These are the activations of a small neural network, seen along a few directions. Each row is one input.
In each table, some parts of the input vary, and every possible input appears once, in random order.
A made-up example of a description, with smaller parts first: one of 6 places along a line, together with either a single point or one of 11 places around a ring or (one of 3 separate values, together with one of 5 places around a ring).
Shared parts are said once, and a part with two or three values counts as separate values.
In the rows, 128 means zero.

Other details of the inputs shift rows strongly along two fixed directions, in all tables alike. That doesn't count.
These rows show it; all are for the same input, with only those details redrawn:
[142  72  87 143  92 125  42 116 134 169 104 147]
[125 152 123 123 111 133 154 159 114 114 122 137]
[125 152 123 123 111 133 154 159 114 114 122 136]
[142  73  88 143  92 126  45 117 134 168 104 147]
[141  74  88 142  93 126  46 117 133 167 104 147]
[125 152 123 123 110 133 154 159 114 114 122 136]
[ 71 107 197  83 227 133 137  91 175   5 122 126]
[142  71  87 143  92 126  41 115 134 169 104 147]

A family of inputs:
R1: [130 166 137 135 117 122 149 149 125 133 161 129]
R2: [130 162 145 140 117 121 155 149 131 140 160 129]
R3: [125 148 130 144 131 130 172 155 122 144 143 147]
R4: [ 84 113 197  72 234 109 118  83 175  15 149 123]
R5: [121 158 137 145 110 145 159 154 124 127 136 133]
R6: [134 156 127 136 139 106 164 149 122 147 165 143]
R7: [142  72  88 143  93 126  42 116 134 168 104 147]
R8: [130 145 118 125 129 140 168 165 132 134 128 132]
R9: [143 161 140 135 128 132 163 104  69 140 118  67]
R10: [121 154 144 151 110 143 165 154 129 135 136 132]
R11: [147 154 142 130 114 140 178  88  76 143 132  74]
R12: [141 157 135 129 113 138 191  70  83 151 101  74]
R13: [143 162 118 112 131 114 153 160 129 131 148 130]
R14: [133 149 118 123 124 138 164 164 130 126 121 134]
R15: [106  33 151  99 228 107  29  52 210  91 137 129]
What do these inputs look like to the network?
> either one of 3 separate values or (one of 2 separate values, together with one of 6 places around a ring)
Which of the alternatives is R10?
> one of 2 separate values, together with one of 6 places around a ring

A family of inputs:
R16: [111 142 132 106 136 142 155 158 126  78 109 138]
R17: [116 153 127  96 141 121 144 161 131  78 131 144]
R18: [122 157 145 121 174 101 151 173 170 121 191 158]
R19: [170 155  79 143  52 135 147 148  64 195 108 109]
R20: [119  48 142  97 193 109  33  31 161  97 117 107]
R21: [160 155  75 146  44 124 119 192  98 184 127 155]
R22: [117 150 164 143 149 139 179 104 119 120 139 106]
R23: [160 152  91 174  47 140 154 142  81 220 116 118]
R24: [115 147 128  97 139 125 147 162 124  74 116 138]
R25: [106 147 149 124 138 136 152 157 142  92 138 142]
R26: [155  60  88 162  87 136  39  73 123 205  90 113]
R27: [139  52  88 175  82 133  27 116 151 199 112 166]
R28: [138 158 151 126 177  96 166 128 149 146 197 122]
R29: [130 151 138  99 144 121 160 116 100  96 121 100]
R30: [122 153 159 130 146 132 166 110 116 115 143  98]
R31: [107 139 141 122 130 151 160 152 138  87 110 139]
R32: [101 138 149 133 133 150 169 152 144  96 120 146]
R33: [115  48 159 111 194 114  37  29 165 100 119 105]
What do these inputs look like to the network?
> one of 2 separate values, together with either a single point or one of 8 places around a ring
The inputs of R28 and R18 match in every part but the choice among 2 separate values. If R33 is changed in the same way as R28 into R18, which row does it become?
> R21

A family of inputs:
R34: [111 145 136 130 114 156 170 146 111  99  88 125]
R35: [122  80 138 125 174 124  94  70 164 120 118 122]
R36: [164 139  69 147  43 113  99 182 112 204 125 160]
R37: [141 159 128 112 139 131 169 131 115 112 125 104]
R38: [122 154 129 128 138 138 161 169 128 109 146 141]
R39: [117  91 138 117 161 112  73 117 172 107 125 145]
R40: [113  82 139 124 169 129  93  72 166 128 119 120]
R41: [119 153 133 131 142 132 157 173 129 116 143 137]
R42: [116 159 143 137 128 122 173 123 108 119 139 123]
R43: [111  84 159 136 166 128  76  61 154 114 125 127]
R44: [119 159 136 127 140 120 154 173 135 115 140 138]
R45: [127 146 141 121 140 122 183 130 103 125 134 130]
R46: [129 168 145 123 124 134 154 127  99 111 133 107]
R47: [124 162 136 123 123 123 159 127  96 108 132 106]
R48: [118  77 163 134 157 132  91  78 164 119 130 113]
R49: [136 148 132 108 133 123 168 133  91 116 126 113]
R50: [169 129  52 165  32 132  97 183  97 220 134 161]
R51: [122  77 157 120 158 134  76  77 155 111 123  99]
R52: [157  59  57 155  58 123  17 124 138 208 118 165]
R53: [128 161 128 111 133 136 168 132 118 123 127 102]
R54: [123 156 129 112 115 124 158 162 132 103 139 152]
What do these inputs look like to the network?
> either a single point or one of 8 places around a ring or (one of 2 separate values, together with one of 6 places around a ring)
A walk changes only the place on the ring of 6. It starts at R45 and steps to R35. List the rest of the walk in order.
> R40, R48, R43, R42
Change only the choice among 2 separate values in R48. List by row number the other rows that result.
> R51
Which other rows belong to the same alternative as R36? List them by row number.
> R38, R39, R41, R44, R50, R52, R54

A family of inputs:
R55: [122 117 126 130 117 119 107 121 135 131 127 147]
R56: [128 113 115 127 137 123 108 127 121 130 114 129]
R57: [130 162 126 145 103 133 185 165  99 144 137 140]
R58: [133 111 115 122 122 133 114 118 144 130 111 128]
R59: [125 116 127 128 119 120 100 124 127 126 131 147]
R60: [143 177 129 135  84 126 187 121  65 145 128 102]
R61: [133 123 139 133 115 135 116  75 107 135 113  95]
R62: [121 117 132 143 123 135 100 130 133 130 122 128]
R63: [135 119 126 128 131 126 100 125 135 132 140 116]
R64: [140 168 113 130 111 131 182 167  92 138 124 129]
R65: [137 119 124 122 131 112 103 120 132 135 142 133]
R66: [132 173 125 138  91 139 162 174 100 128 139 127]
R67: [124 111 130 144 131 127 111 120 126 133 126 142]
R68: [119 115 129 142 129 123 103 125 125 130 126 140]
R69: [131 116 126 131 136 132 116 113 147 145 133 122]
R70: [142 176 117 129 107 118 168 166  96 139 154 124]
R71: [134 118 121 127 134 115 116 112 142 141 137 135]
R72: [140 168 110 115 102 124 166 166  96 128 129 134]
R73: [125 117 129 132 109 128 103 126 143 132 123 136]
R74: [132 113 117 121 124 134 101 129 126 122 118 119]
R75: [131 104 122 130 132 139 119 123 134 138 110 121]
R76: [132 111 110 121 127 123 118 117 134 133 116 138]
R77: [140 172 119 132 111 126 184 155 108 153 147 131]
R78: [130 101 118 128 138 128 122 120 126 139 115 132]
R79: [132 115 117 118 119 128 105 123 141 128 112 127]
R80: [140 178 125 124 102 125 171 163 118 140 143 121]
R81: [132 108 128 134 143 120 119 115 134 148 136 128]
R82: [134 122 124 123 130 111 110 117 139 139 137 134]
R83: [123 106 134 145 124 139 116 124 138 137 123 129]
R84: [125 114 133 145 125 139 109 125 135 132 122 130]
R85: [129 110 113 119 132 123 103 124 119 122 122 130]
R86: [133 112 130 136 137 131 117 120 141 147 132 117]
R87: [126 117 133 129 115 131  99 127 137 121 128 136]
R88: [131 119 125 135 140 114 106 123 128 142 137 126]
R89: [129 107 113 124 134 129 121 115 131 139 115 138]
R90: [ 93 150 190 101 208 130 168 119 155  48 144 102]
R91: [ 98 145 186 103 212 124 177 112 147  54 148 115]
R92: [122 112 126 141 118 140 115 120 143 140 123 135]
R93: [135 116 118 115 120 130 103 127 131 123 117 126]
R94: [120 110 124 139 126 129 119 115 135 139 127 147]
R95: [ 99 149 181  97 194 131 177 112 165  55 144 112]
R96: [128 109 118 126 130 139 118 117 141 135 111 127]
R97: [131 170 121 136  96 127 181 159 110 134 137 146]
R98: [137 117 129 138 136 130 109 121 138 145 131 117]
R99: [129 115 121 128 131 134 105 130 129 129 110 119]
R100: [133 111 122 131 132 137 111 125 131 133 109 122]
R101: [131 172 119 137  94 128 164 171  90 132 143 139]
R102: [124 114 128 136 115 134 113 120 148 129 123 135]
R103: [ 92 146 174  82 196 123 176 116 149  38 129 125]
R104: [139 120 126 123 124 123 101 124 138 136 138 123]
What do these inputs look like to the network?
> one of 2 separate values, together with either a single point or (one of 3 separate values, together with one of 8 places around a ring)
The inputs of R68 and R62 match in every part but the choice among 2 separate values. If R88 is changed in the same way as R68 into R62, which row does it become?
> R90
The inputs of R74 and R85 match in every part but the choice among 2 separate values. If R96 is changed in the same way as R74 into R85, which row does it become?
> R89
Change only the place on the ring of 8 in R69. List by row number the other rows that result.
> R63, R80, R86, R90, R95, R98, R104
Change only the choice among 3 separate values in R78. List by row number the other rows that result.
> R57, R81
